Each row below holds a small network's activations on one input, seen along a few directions.
Each table varies a few parts of the input and shows all the possible inputs, shuffled.
A made-up example of a description, with smaller parts first: one of 5 places around a ring, together with either a single point or one of 11 places around a ring or (one of 2 separate values, together with one of 6 places along a line).
Shared parts are said once, and a part with two or three values counts as separate values.
In the rows, zero is written as 128.

Table:
row 1: [ 70 178 111 142  90 105  57 160 122 140 132 111 119 162  97 163 119 121]
row 2: [186  55 152 118 165 155 222  79 153  91 118 143 115  97 186  57 141 141]
row 3: [ 52 187 114 139 133 138  50 143 108 179  99 111 141 133  84 176 130 127]
row 4: [213  59 141 124 128 127 225 102 161  77 154 143 108 120 186  73 126 132]
row 5: [186  42 154 119 163 144 228  75 145  91 117 143 114  94 181  60 141 142]
row 6: [ 58 192 115 137 130 142  58 150  99 185 101 117 159 122  72 191 122 133]
row 7: [213  57 140 119 127 125 221 104 158  77 155 157  98 118 189  75 126 129]
row 8: [196  60 157 114 166 151 220  80 151  99 124 157  99 100 183  62 140 138]
row 9: [103 171 134 121 145 139  82 143  96 167 112 126 175 109  91 170 135 129]
row 10: [ 81 190 104 138  87 110  64 171 110 154 137 121 152 145  75 198 106 127]
row 11: [196  62 158 120 167 154 224  79 155 100 123 142 110 102 180  61 141 140]
row 12: [109 182 113 127 100 110  80 169 110 145 144 121 163 134  85 191 110 121]
row 13: [ 75 167 108 142  91  99  59 152 125 137 139 111 109 169 105 147 121 116]
row 14: [205  52 135 123 126 128 222 102 161  69 150 145 113 116 192  69 126 131]
row 15: [ 45 180 122 143 133 137  51 139 110 170  95 107 123 141  92 155 135 128]
row 16: [200  56 148 111 174 153 225  90 160 100 122 144  98 106 174  65 141 140]
row 17: [ 50 160 126 143 131 130  64 127 114 162  98 110 106 157 108 125 142 123]
row 18: [139 158 117 120 108 112  92 157 110 126 154 127 162 133 105 164 118 114]
row 19: [118 163 131 116 150 143  86 137  99 156 120 124 168 110  99 156 135 121]
row 20: [ 77 185 102 139  89 106  57 163 119 148 135 115 136 155  87 184 113 121]
row 21: [ 52 171 119 141 134 129  53 131 114 166 103 107 112 148 100 138 138 123]
row 22: [203  39 137 125 123 117 229  99 152  68 149 145 112 114 187  73 128 132]
row 23: [ 86 184 126 126 143 141  73 148  99 176 109 117 170 110  81 185 126 128]
row 24: [216  54 131 115 134 127 226 113 166  78 154 145  96 124 181  78 127 132]
row 25: [125 167 120 123 103 108  89 164 106 136 147 130 168 133  95 177 119 122]
row 26: [ 74 156 114 143  89 100  70 149 126 132 136 113 103 177 113 135 124 116]
What do these inputs look like to the network? -> one of 2 separate values, together with either one of 5 places along a line or one of 8 places along a line
List by row number the other rows that have the choice among 2 separate values in common with row 12. -> row 1, row 4, row 7, row 10, row 13, row 14, row 18, row 20, row 22, row 24, row 25, row 26
Which other rows does row 11 become when the place on the line of 5 takes its other values? List them by row number. -> row 2, row 5, row 8, row 16

Table:
row 27: [140 133 123 127 106 108 117 143 130 115 151 129 126 144 129 132 123 118]
row 28: [119 142 116 134 106 115 112 146 128 126 139 122 134 138 118 149 119 125]
row 29: [119 146 125 129 127 133 117 135 123 139 124 127 142 119 113 150 122 131]
row 30: [101 142 119 136 118 122 103 135 128 135 125 117 120 142 119 134 126 125]
row 31: [142 127 134 121 136 129 131 126 118 128 132 131 145 117 127 129 131 124]
row 32: [155 125 135 116 137 129 135 130 122 122 138 132 145 120 130 124 132 124]
row 33: [110 137 124 133 114 118 106 133 126 127 131 124 119 146 126 126 128 123]
row 34: [108 154 118 134 117 128 111 145 123 147 125 126 138 127 104 165 117 133]
row 35: [122 126 139 126 149 138 123 114 118 139 115 126 132 119 130 115 140 127]
row 36: [128 138 121 131 103 111 115 144 126 119 144 129 133 142 124 139 121 123]
row 37: [ 90 153 122 136 130 136 103 133 125 156 110 121 125 131 106 150 126 134]
row 38: [135 124 140 120 150 138 127 118 121 131 121 127 132 123 132 111 141 125]
row 39: [ 92 146 120 135 123 126 101 135 124 144 116 121 123 136 110 144 126 131]
row 40: [121 133 124 130 116 114 107 133 129 122 138 124 111 149 131 118 130 118]
row 41: [ 99 145 129 132 141 141 110 123 124 149 108 122 129 122 116 136 131 134]
row 42: [111 147 117 132 111 118 110 146 123 135 130 125 137 132 108 159 118 130]
row 43: [223  38 141 118 139 135 250  92 166  72 147 153 104 106 192  67 126 139]
row 44: [111 134 133 127 148 142 115 120 120 144 110 126 130 121 125 124 138 129]
row 45: [203  36 151 122 155 144 246  80 165  80 129 147  92 106 198  49 137 141]
row 46: [132 135 128 123 134 133 122 132 120 134 127 131 143 118 122 138 129 126]
Changing only one part turns row 39 into row 42. The same change can be made to row 38. Which row results? -> row 32
What do these inputs look like to the network? -> one of 2 separate values, together with either a single point or one of 9 places along a line
Which other rows does row 36 become when the choice among 2 separate values takes its other values? List them by row number. -> row 33

Table:
row 47: [163 129 127 120 110 108 132 144 130 104 162 126 147 136 134 130 120 112]
row 48: [145 110 113 135  93 110 158 135 138 100 149 126 140 123 133 143 103 136]
row 49: [131 116 126 129 109 101 106 137 123 105 150 125 118 160 140 108 138 111]
row 50: [168 132 143 114 133 127 139 134 116 125 144 137 165 111 132 134 129 121]
row 51: [ 38 196 114 149 115 121  40 149 112 166 109 102 110 153  93 164 125 124]
row 52: [110 109 122 137 126 134 146 117 157 121 112 131  81 139 151  98 130 135]
row 53: [118 120 135 129 132 127 121 108 139 119 124 132  92 142 145  92 136 126]
row 54: [ 67 191 123 119 139 141  59 155  99 175 101 116 172 124  64 189 127 136]
row 55: [111 124 141 131 131 127 115 113 130 122 126 124 105 147 147  88 140 119]
row 56: [126 114 136 132 158 156 148 101 137 141 104 125 109 123 139 105 138 134]
row 57: [140 117 124 129 109 101 129 129 140 108 149 132  96 157 137 110 129 121]
row 58: [154 121 143 110 165 145 145 114 120 138 119 140 139  98 124 125 136 131]
row 59: [173 128 139 114 133 128 146 128 125 122 143 145 150 107 130 139 127 128]
row 60: [161 113 108 125 104 118 164 145 152 103 154 130 123 128 137 141 109 133]
row 61: [138 113 122 136 104 112 145 133 145 109 143 129  94 158 138 111 123 128]
row 62: [170 123 137 122 128 139 162 132 130 123 139 142 146 110 131 140 121 135]
row 63: [134 120 131 130 109 101 122 135 132 111 151 124 110 162 140 105 132 114]
row 64: [ 86 190  94 141  87 109  54 172 108 156 147 124 153 142  77 198 102 116]
row 65: [165 130 137 113 133 125 124 137 106 118 141 137 171 110 133 136 136 118]
row 66: [117 117 133 137 127 137 138 112 145 120 117 130  90 144 146  95 130 132]
row 67: [128 109 138 129 151 146 167 110 122 134 105 135 148  90 126 137 127 143]
row 68: [ 92 106 127 146 114 126 143 107 142 117 107 125  97 134 146 101 127 137]
row 69: [103 106 132 143 147 146 154  95 134 138  94 121 120 111 139 113 136 140]
row 70: [148 113 132 133 116 130 166 125 127 121 131 140 159  98 131 148 115 143]
row 71: [ 46 194 123 144 139 138  44 144 115 179  92  97 140 135  78 165 137 134]
row 72: [118 119 137 123 160 145 110 106 111 138 112 118 132 121 136  96 153 122]
row 73: [121 107 127 134 159 154 156 105 149 141  99 126 103 120 145 110 135 139]
row 74: [166 115 128 124 128 138 170 136 142 124 137 144 141 105 136 145 118 141]
row 75: [146 109 133 121 162 154 169 120 137 138 110 140 130  99 132 133 127 143]
row 76: [169 125 120 118 110 108 139 138 138 100 161 133 132 132 132 135 117 119]
row 77: [ 89 198 108 129 108 126  65 163  96 170 125 131 180 129  74 204 116 126]
row 78: [134 105 111 136 104 110 154 137 155 110 139 130  88 152 143 116 121 134]
row 79: [148 125 147 110 164 143 139 119 110 141 121 131 152 102 124 119 139 126]
row 80: [121 122 143 125 161 145 125 103 121 145 114 118 125 124 137  95 146 124]
row 81: [166 121 118 125 104 119 155 142 142 102 156 129 129 134 133 135 111 127]
row 82: [145 123 141 108 163 142 124 122  99 133 118 132 159  99 123 120 146 123]
row 83: [116 101 117 145  93 102 148 127 141 107 133 126 104 148 138 118 116 136]
row 84: [161 126 121 119 110 107 118 147 122  98 159 126 154 135 135 132 125 108]
row 85: [108 121 136 129 131 127 100 116 120 116 125 124 112 145 147  89 146 117]
row 86: [ 59 180 107 141  85 101  43 168 112 159 131 111 112 166  86 183 117 113]
row 87: [128 118 138 124 162 146 131  98 132 142 111 127 113 119 137 101 142 130]
row 88: [151 117 142 118 161 155 161 117 125 137 114 137 135 102 126 128 130 137]
What do these inputs look like to the network? -> one of 6 places around a ring, together with either a single point or one of 6 places along a line
Changing only the place on the ring of 6 turns row 80 into row 50. The same change can be made to row 71. Which row results? -> row 77
Changing only the place on the ring of 6 turns row 58 into row 53. The same change can be made to row 88. Which row results? -> row 66
List by row number the other rows that have the place on the ring of 6 in common with row 64. -> row 47, row 48, row 60, row 76, row 81, row 84
Which other rows does row 63 become when the place on the line of 6 takes its other values? List them by row number. -> row 49, row 57, row 61, row 78, row 83

Table:
row 89: [118 142 157 112 212 190 130  97  96 181  72 127 185  61 108 137 152 143]
row 90: [134 116 101 148  37  63 122 157 156  70 186 125  82 194 151 117 103 112]
row 91: [190  89 161 105 196 178 210  90 125 135 102 150 165  59 146 111 140 149]
row 92: [ 27 171 125 147 134 132  45 125 119 172  89 105  86 165 103 123 144 125]
row 93: [ 56 115 147 139 187 165 109  77 127 162  61 111  83 127 139  70 163 137]
row 94: [124 186 104 122  92 107  78 184 104 143 155 127 185 126  76 215 103 121]
row 95: [ 60 164  95 155  65  86  59 161 138 127 144 104  87 193 108 147 113 117]
row 96: [172  68 123 134  96 102 183 116 171  67 161 134  66 164 186  63 125 121]
row 97: [200 134 109 115  64  81 143 181 120  88 199 147 180 130 117 185  95 116]
row 98: [ 88 197 132 119 159 156  63 143  87 189 100 123 186  97  72 190 132 129]
row 99: [240  88 133 102 124 119 206 137 136  84 176 152 167  98 150 132 115 126]
row 100: [127  64 148 136 170 156 188  68 157 118  91 131  64 123 180  44 151 141]
What do these inputs look like to the network? -> one of 2 separate values, together with one of 6 places around a ring
Changing only the choice among 2 separate values turns row 100 into row 91. The same change can be made to row 93. Which row results? -> row 89
Which other rows does row 96 become when the choice among 2 separate values takes its other values? List them by row number. -> row 99
